Each row below is a small network's average activation on inputs in which a field has the value named, seen along a few directions.
Related values have similar rows: they may be neighbours, one step apart, or belong to one group.
In the rows, zero is written as 500.
Strong random noise was added to every row along 15 fixed directions; ignore it. To show where, here is one row again and again, with new noise each time:
[353 808 413 733 425 387 391 513 368 674 264 431 555 154 494 720 403  89
 303 552 467 402 511 522 767 675 479 295 350 494]
[596 426 521 371 462 502 299 635 356 501 427 486 492 510 340 284 199 593
 731 363 362 470 516 552 720 520 296 254 653 594]
[545 585 278 442 588 578 240 365 355 462 383 486 641 626 454 499 558 453
 257 592 592 259 333 370 518 280 452 233 447 505]
[592 339 507 627 541 633 689 562 592 390 396 372 480 508 420 456 677 561
 485 735 632 676 517 466 235 507 494 606 620 593]
[417 615 472 577 458 493 591 587 500 362 434 654 565 316 598 396 545 593
 538 573 436 458 660 490 456 389 370 556 618 372]
[541 342 468 389 576 448 302 358 488 606 514 476 481 354 646 426 211 565
 359 464 486 450 629 563 633 364 354 595 228 318]
[605 414 490 429 519 464 402 609 312 504 481 542 573 692 458 554 555 456
 328 562 759 356 569 592 371 204 481 252 681 583]
[494 578 378 453 458 518 337 495 686 532 615 307 627 422 400 475 431 508
 682 540 464 518 300 333 527 696 565 340 425 504]
[531 579 561 450 535 380 645 614 533 597 440 392 457 512 627 610 509 464
 516 452 556 514 599 651 502 410 493 553 566 559]
[423 564 292 459 609 505 286 271 767 469 473 406 487 596 509 689 454 444
 372 673 521 339 533 333 413 292 773 581 464 461]
[481 579 573 561 721 515 569 682 536 413 472 435 214 568 374 576 503 481
 520 261 465 520 700 498 189 237 462 674 695 678]
[416 771 446 265 602 186 495 227 651 605 765 335 519 581 510 854 413 427
 329 450 685 288 515 585 300 423 782 706 143 384]
[506 362 651 430 348 461 481 613 168 499 774 543 578 452 375 502 438 542
 421 586 544 575 582 664 430 583 358  42 566 450]
[587 619 538 545 489 323 650 392 476 352 502 562 597 384 510 454 382 468
 650 606 411 411 633 696 574 393 645 538 509 397]
[488 639 506 572 416 456 711 755 479 468  97 477 496 386 510 505 536 446
 694 559 475 378 638 586 583 463 440 549 855 618]
[543 672 580 495 449 452 734 488 503 421 533 528 492 792 573 598 626 469
 652 573 248 631 463 650 697 524 741 351 737 643]
[461 682 524 531 499 481 673 383 408 458 436 337 477 529 415 644 564 454
 395 727 422 657 477 605 519 662 498 284 528 585]


GUP, 18 values:
nemin: [485 197 554 318 507 631 402 451 546 570 560 504 351 568 440 526 395 562
 578 303 465 380 494 389 450 538 592 795 399 451]
sulo: [358 767 399 243 508 531 484 391 713 580 287 325 380 691 485 565 425 729
 598 550 406 614 412 425 675 787 326 581 587 630]
rul: [472 417 577 490 408 498 539 388 557 457 632 743 555 607 607 342 494 624
 529 558 384 747 474 562 712 658 511 517 480 382]
zened: [253 564 426 299 447 471 331 436 495 392 410 541 444 344 467 492 274 711
 530 580 390 279 734 467 483 369 364 312 708 317]
suge: [343 278 385 276 491 799 411 389 506 539 292 278 278 636 279 579 498 710
 364 571 396 400 385 211 415 654 363 596 527 575]
pafif: [778 198 527 681 450 455 441 632 462 506 457 596 686 414 408 208 489 424
 595 497 848 478 430 539 440 442 514 516 448 530]
sudu: [386 505 478 390 380 504 518 408 321 348 300 709 454 582 221 335 405 713
 505 424 424 307 517 431 513 673 320 768 523 471]
mer: [406 614 480 523 404 549 363 679 439 542 718 699 594 558 607 495 647 459
 451 299 423 485 372 330 575 510 472 307 522 486]
segu: [501 472 633 529 434 388 640 488 358 524 668 572 562 534 529 571 664 487
 300 534 713 566 500 660 352 542 526 423 415 441]
nebeb: [625 162 553 322 512 579 484 363 334 490 533 277 487 423 434 616 386 510
 519 678 469 204 536 567 397 352 680 334 519 425]
pizar: [632 588 483 478 617 487 509 383 281 458 412 374 605 477 512 531 591 400
 423 611 653 383 413 629 472 299 445 105 545 527]
sekuv: [474 447 461 609 362 480 597 385 595 383 593 797 716 496 603 418 703 555
 468 754 701 564 489 481 419 585 643 653 442 308]
rosit: [430 563 503 409 557 459 443 395 393 578 462 716 383 681 695 535 459 499
 353 239 280 323 536 524 767 271 496 685 404 447]
ruk: [546 503 498 520 705 633 705 226 532 412 361 254 378 329 567 504 529 532
 473 675 360 611 482 536 443 490 461 597 343 470]
kupe: [608 328 574 467 467 578 482 610 277 600 414 608 483 656 531 450 534 457
 377 422 639 544 478 601 621 506 307 396 531 606]
tagi: [493 743 553 557 470 319 653 392 455 608 470 394 522 294 657 670 409 314
 579 481 323 503 530 690 798 619 582 417 355 468]
fur: [479 646 512 472 542 455 520 438 623 423 570 467 507 366 519 300 342 675
 854 416 274 614 415 512 638 683 435 525 477 450]
lalip: [540 723 542 658 579 364 747 331 525 351 481 660 575 581 557 344 670 590
 383 646 634 734 548 640 419 449 405 658 455 477]
GUP is arranged as a ring.
Which values are neighbours of suge? Give them in the order they are listed.
> mer, rosit
Which values are neighbours of segu? Give them in the order they are listed.
> zened, pafif
Which values are neighbours of nebeb? Give them in the order they are listed.
> sulo, tagi
Which values are neighbours of nemin? Give them in the order they are listed.
> pizar, ruk
